These are the activations of a small neural network, seen along a few directions. Each row is one input.
Each table varies a few parts of the input and shows all the possible inputs, shuffled.
A made-up example of a description, with smaller parts first: one of 6 places along a line, together with either a single point or one of 11 places along a line or (one of 3 separate values, together with one of 8 places around a ring).
Shared parts are said once, and a part with two or three values counts as separate values.
In the rows, 128 means zero.

Other details of the inputs shift rows strongly along two fixed directions, in all tables alike. That doesn't count.

Table:
R1: [139 137 105 136  81 171  78  64 101 108  86 161]
R2: [ 90 179 170 101 138  99 148 176  69 120  50 176]
R3: [164 119 148 121 152  76 190 236  80 142 124  91]
R4: [103 147 109 113  84 175 111  57 165  87 125 179]
R5: [127 118  96  50 133 182 112  94 154  72 167 209]
R6: [156 134 170 120 115  66 174 238  92 127 127  95]
R7: [227  77 117 125 135 131 121 107 114 166 202  85]
R8: [167  93  93 157 128 141 135 102 184 148 201  67]
R9: [130 155 133  70 102 161 111  59 148  95 149 199]
R10: [203 102 124 123 143 117 147 110 163 164 242  74]
R11: [111 136 158 197 121  82 189 167 103 171  73  68]
R12: [113 130 118  93 167 165  56  56 148 127 144 186]
R13: [ 27 153 126 115 144 133 153 193 149  71  65 172]
R14: [112 108  74  96 116 192 111  94 169  70 139 174]
R15: [161 120 170 141 104 108  62  70 143 173 182  62]
R16: [108 156 170 195 123  64 215 168 156 175 132  45]
R17: [131 122 135 168  95  88 172 230 109 121  96  83]
R18: [141 101  83 133 100 179  36  94 103 102  88 149]
R19: [149 130 163 135 144  74 149 231  74 148 104  94]
R20: [ 67 131 127 143 102 160  27  48 154 119  92 123]
R21: [140 150 161 171  76  75 211 200 105 133 100  80]
R22: [139 137 136  93 129 155  75  44 103 134 124 174]
R23: [180 109 143 124 137 123  96  94 162 163 222  78]
R24: [ 74 128  98 112 123 129 168 193 107  76  58 173]
R25: [ 85 149 129  67 143 114 178 209  91  77  78 197]
R26: [193 135 148 151 129 108 140  66 138 180 203  98]
R27: [233 128 154 116  58 110 137 109 102 137 193 106]
R28: [139 115 113  91 148 170  36  67 110 121 124 171]
R29: [ 28 133 124 150 170 130 118 176  95 121  16 150]
R30: [ 36 122 107 136 179 133 154 180  98 111  30 151]
R31: [ 11 150 124 140 167 134 130 162 158 117  69 155]
R32: [122 127 115  62 124 175  69  87 150  82 156 200]
R33: [121 125 105  81 177 169 101  62 150 123 156 197]
R34: [ 15 152 122 149 186 134 130 158 144 122  53 166]
R35: [186  94  89 179 141 138 141  98 168 161 189  76]
R36: [225  72  81 164  91 145 116 129 112 140 164  70]
R37: [194 138 162 139 113  95 148  77 149 180 219  75]
R38: [119 152 163 206 147  64 220 161 145 181 124  56]
Each input here is: one of 2 separate values, together with either a single point or (one of 3 separate values, together with one of 6 places around a ring).
Q: Changing only the choice among 2 separate values turns R8 into R10. The same change can be made to R29. Which row results?
A: R28
Q: Change only the choice among 3 separate values in R11. List by row number the other rows that result.
A: R29, R30
Q: Change only the place on the ring of 6 in R17. List by row number the other rows that result.
A: R13, R18, R29, R31, R34

Table:
R39: [ 68 187 185 126 121  96 135 110 144 144 101 137]
R40: [111 128 112 150 111 163 100  75 133 124 108 140]
R41: [130 107  84 133 108 161  94 113 134 101 119 135]
R42: [109 135 127 152 109 115 139 145 106 117  83 123]
R43: [141 147 178 150 128  64 223 219 118 145 134  93]
R44: [238  90 104 136 114 126 144  98 161 159 246  68]
R45: [130 138 139 117  98 117 153 160  98 111  97 135]
R46: [143 135 134  92 144 143  85 105 109 114 141 170]
R47: [133 128 110  92 132 161 113 115 145  97 151 174]
R48: [148 125 156 176 139  65 168 212  91 163 102  57]
R49: [ 92 129 125 118 129 153 102  69 153 117 121 157]
R50: [146 110 101  99  98 157 108 127 124  93 133 149]
R51: [103 140 139 103 171 107 146 151 114 140 122 149]
R52: [ 79 125 108 157 144 136 144 156 147 125 100 122]
R53: [211  80 111 165 115 134 122  90 182 158 239  41]
R54: [ 98 128 125 109 161 148  76  84 135 131 124 153]
R55: [ 93 135 128 149 156 125 119 144 117 150  79 124]
R56: [103 149 142 109 143 116 176 141 128 127 112 155]
R57: [156 116 125  97 111 146  87 117  93 114 120 151]
Q: Describe the family of inputs behind these rows.
A: either a single point or (one of 3 separate values, together with one of 6 places around a ring)
Q: Change only the choice among 3 separate values in R51. List by row number the other rows that result.
A: R44, R56

Table:
R58: [ 89 147 128 100 119 170  88  70 133  97  95 197]
R59: [148 102 130 183 117  97 183 189 127 143 130  65]
R60: [127 134 119  67 117 184  62  39 147  95 161 205]
R61: [ 56 175 140  75 149 118 173 188 111  87  77 210]
R62: [239 106 121 134 104 128 110  99 121 158 202  94]
R63: [138 104  87 101  87 194  29  69  97 103  94 173]
R64: [136 146 168 192 104  63 162 202 101 154  96  48]
R65: [152 122 149 152 117  74 205 212 101 139 116  66]
R66: [176 133 146 155 102  90 197 184 112 146 147  82]
R67: [138 140 190 154 155  63 190 195 116 175 136  75]
R68: [232  73  93 160 107 156  72  72 138 150 214  80]
R69: [ 22 169 150  97 173 104 159 153 148 117  71 173]
R70: [ 30 151 130 114 176 106 176 218 130  91  57 182]
R71: [ 20 163 134 106 178 130 154 167 153 108  65 172]
R72: [212  93 111 170  80 145  94  27 165 161 213  60]
R73: [ 72 144 118 107 159 154  76  57 138 127 104 180]
R74: [151 111  84  60 113 191  61  64 126  79 156 196]
R75: [ 66 133  95 128 132 180  92  74 150 104  87 168]
R76: [173 109 149 137 139  85 171 193  95 153 146  71]
R77: [182 104 116 168 130 128 105  87 151 174 193  62]
Q: Describe the family of inputs behind these rows.
A: either one of 2 separate values or (one of 3 separate values, together with one of 6 places around a ring)
Q: What sort of input is R67?
A: one of 3 separate values, together with one of 6 places around a ring
Q: List by row number the other inputs of the same sort as R64.
A: R63
